A small network was trained on made-up records. Each row is its average activation on records with the value named, seen along a few directions.
Values that are neighbours, or in one group, have similar rows; names and order tell nothing.
In the rows, 128 means zero.

Other fields vary at random and push rows far along one fixed direction, the same in every table; ignore that.
To show where, the next rows are all for the same value of a field, averaged over different records:
[130 123 141 120 128 120 131 129 143 132 140 117 122 128]
[ 91 145 168  80 134  67 133 143 165 136 176  78 112 128]
[107 140 165  98 132  90 134 135 150 131 162  92 112 127]
[137 119 132 133 132 139 131 125 130 130 130 129 118 131]
[152 111 118 146 131 160 130 118 125 128 116 146 125 133]
[138 123 133 129 132 133 130 126 137 130 132 127 121 132]
[149 111 118 139 131 155 126 120 129 130 117 144 126 136]
[125 129 139 117 135 114 131 133 144 132 148 113 115 131]

Values of L:
l2: [184  90  89 185 132 217 124 102 101 123  78 188 131 138]
l4: [ 52 187 162  74 122  26 116 155 140 132 179  62 146 108]
l9: [132 135 116 169 135 165 113 135 117 129 121 122 177 135]
l12: [108 128 165  80 129  83 151 130 158 131 152 106  86 125]
l3: [184  82 117 168 136 196 138 106 123 138 101 162 117 141]
l7: [147 135  78 187 119 184 108 124  88 119  84 163 182 122]
l11: [127 142  88 135 109 123 122 124  90 111  94 167 131 115]
l8: [ 97 140 124  98 119  91 132 134 121 117 128 130 116 119]
l10: [122 132 119 129 127 127 122 128 117 127 118 135 128 126]
l1: [111 152 134 128 125 108 119 140 124 132 137 107 153 121]
l5: [127 121 107 111 114 125 139 114 117 115  95 167  96 121]
l6: [141 114 146 135 138 135 128 138 140 138 153 105 144 142]
The values of L form a tree with 4 forks.
Name the neighbours of l5, in listed order.
> l8
Name the neighbours of l3, in listed order.
> l2
Name the neighbours of l9, in listed order.
> l1

Values of P:
p3: [174 110  84 201 135 209 111 120 110 122  99 162 174 140]
p7: [122 124 107 126 109 131 130 119 103 119 100 154 120 122]
p9: [160 114 106 157 129 173 129 123 107 121 101 165 138 135]
p10: [127 119 151 105 130 114 144 125 150 127 135 120  98 136]
p8: [180  87  98 165 129 198 135 110 114 126  92 176 125 138]
p11: [123 128 136 147 138 155 120 129 124 142 128 110 152 132]
p12: [ 85 169 132 104 122  72 125 146 119 125 146 106 145 111]
p4: [ 71 172 162  63 120  33 123 142 158 131 169  79 105 112]
p1: [113 127 153  84 130  81 140 126 154 130 150 118  92 122]
p2: [152 119 111 169 132 176 116 121 111 125 111 140 153 133]
p6: [122 123 172 100 141  92 137 140 165 148 179  80 106 136]
p5: [108 142 125 116 121 102 126 136 122 122 126 125 129 120]
The values of P form a tree with 4 forks.
Name the neighbours of p11, in listed order.
> p2
Name the neighbours of p12, in listed order.
> p5
Name the neighbours of p6, in listed order.
> p8

Values of S:
s2: [126 139  94 158 120 152 116 126  93 119  96 152 161 122]
s4: [125 139 103 151 123 147 118 125 103 119 104 147 155 122]
s5: [ 91 153 159  85 128  66 129 146 155 132 170  82 117 124]
s1: [105 126 188  69 138  69 146 139 175 142 180  77  82 132]
s3: [120 123 162  96 135  97 137 132 162 138 165  97 102 132]
s6: [126 127 145 115 133 115 134 135 141 132 144 113 118 132]
s7: [203  89  45 221 120 251 117  93  66 114  37 229 161 132]
The values of S form a line.
How many steps from neighbour to neighbour lead from s1 to s2, at the fewest?
> 6
Name the neighbours of s7, in listed order.
> s4, s5
